Here are a small network's activations along a few directions, averaged over the inputs that share one value of a field.
Related values have similar rows: they may be neighbours, one step apart, or belong to one group.
In the rows, zero is written as 500.
Random noise pushes rows far along 9 fixed directions. That doesn't count. These rows show it; they differ only by the noise:
[625 486 436 360 659 398 453 465 823 577 342 428 518 339 581 246 463 466
 635]
[594 384 249 555 754 771 469 551 709 488 247 611 660 223 443 488 227 278
 251]
[333 573 670 255 261 734 437 484 496 479 477 408 764 366 508 254 395 369
 497]
[503 544 485 382 558 477 448 566 681 570 392 538 507 404 522 352 449 414
 516]
[361 375 505 597 405 390 570 412 547 612 476 476 477 515 603 558 499 582
 598]
[321 617 473 354 465 421 568 724 625 727 456 620 541 380 523 457 490 318
 549]
[492 408 419 473 409 401 472 289 758 450 458 349 407 526 673 262 372 633
 548]
[474 542 539 451 370 443 458 662 510 420 492 657 440 782 460 531 506 486
 482]
[760 333 523 373 628 314 512 607 531 505 485 469 793 609 439 583 694 505
 864]
[574 368 206 432 663 508 545 681 716 555 374 622 685 380 489 559 333 316
 435]
[361 578 495 546 371 373 609 754 511 575 485 731 404 761 469 656 566 431
 541]


Poz, 9 values:
e2: [326 312 522 583 336 353 412 368 584 529 385 556 274 656 674 579 378 698
 410]
e6: [599 684 449 634 535 627 717 524 498 295 515 412 373 656 458 364 553 458
 534]
e8: [656 404 462 316 538 547 528 324 629 493 481 229 649 281 632 274 539 549
 542]
e7: [636 730 392 388 513 371 576 641 466 346 674 536 429 718 421 482 528 497
 610]
e5: [236 450 528 630 616 402 728 615 443 882 339 635 370 248 604 734 604 421
 495]
e4: [678 457 608 343 538 578 396 521 557 454 158 631 704 474 449 596 539 421
 543]
e1: [584 332 374 445 567 647 358 278 444 397 477 442 629 226 564 562 240 576
 267]
e9: [692 657 436 582 812 610 577 507 493 382 501 416 380 411 400 357 494 437
 504]
e3: [689 497 262 691 371 415 617 471 662 300 516 493 353 974 472 575 543 622
 466]
The values of Poz form 3 separate groups.
Q: List the group mates of e4, in the order listed.
A: e7, e1
Q: List the group mates of e3, in the order listed.
A: e2

Negez, 9 values:
k7: [471 641 380 648 528 614 560 457 423 376 639 500 291 496 477 466 424 501
 284]
k6: [345 583 657 353 323 485 608 608 618 678 340 530 684 494 528 432 615 373
 742]
k4: [469 753 467 435 400 548 552 597 540 388 498 584 318 629 482 379 471 426
 374]
k3: [324 301 657 507 355 381 401 376 455 569 487 497 427 568 633 567 460 682
 546]
k1: [414 583 651 333 465 569 512 679 433 522 353 616 552 498 473 480 497 390
 502]
k5: [776 477 470 531 690 595 497 318 495 459 501 310 671 283 440 436 590 510
 572]
k8: [613 466 512 424 368 632 387 574 380 128 639 523 544 872 405 455 391 552
 383]
k2: [482 393 401 595 500 398 438 522 575 538 448 598 413 593 516 633 450 540
 407]
k9: [494 382 668 336 443 591 226 440 347 494 560 445 728 365 459 509 456 510
 429]
The values of Negez form 3 separate groups.
Q: List the group mates of k2, in the order listed.
A: k6, k9
Q: List the group mates of k8, in the order listed.
A: k3
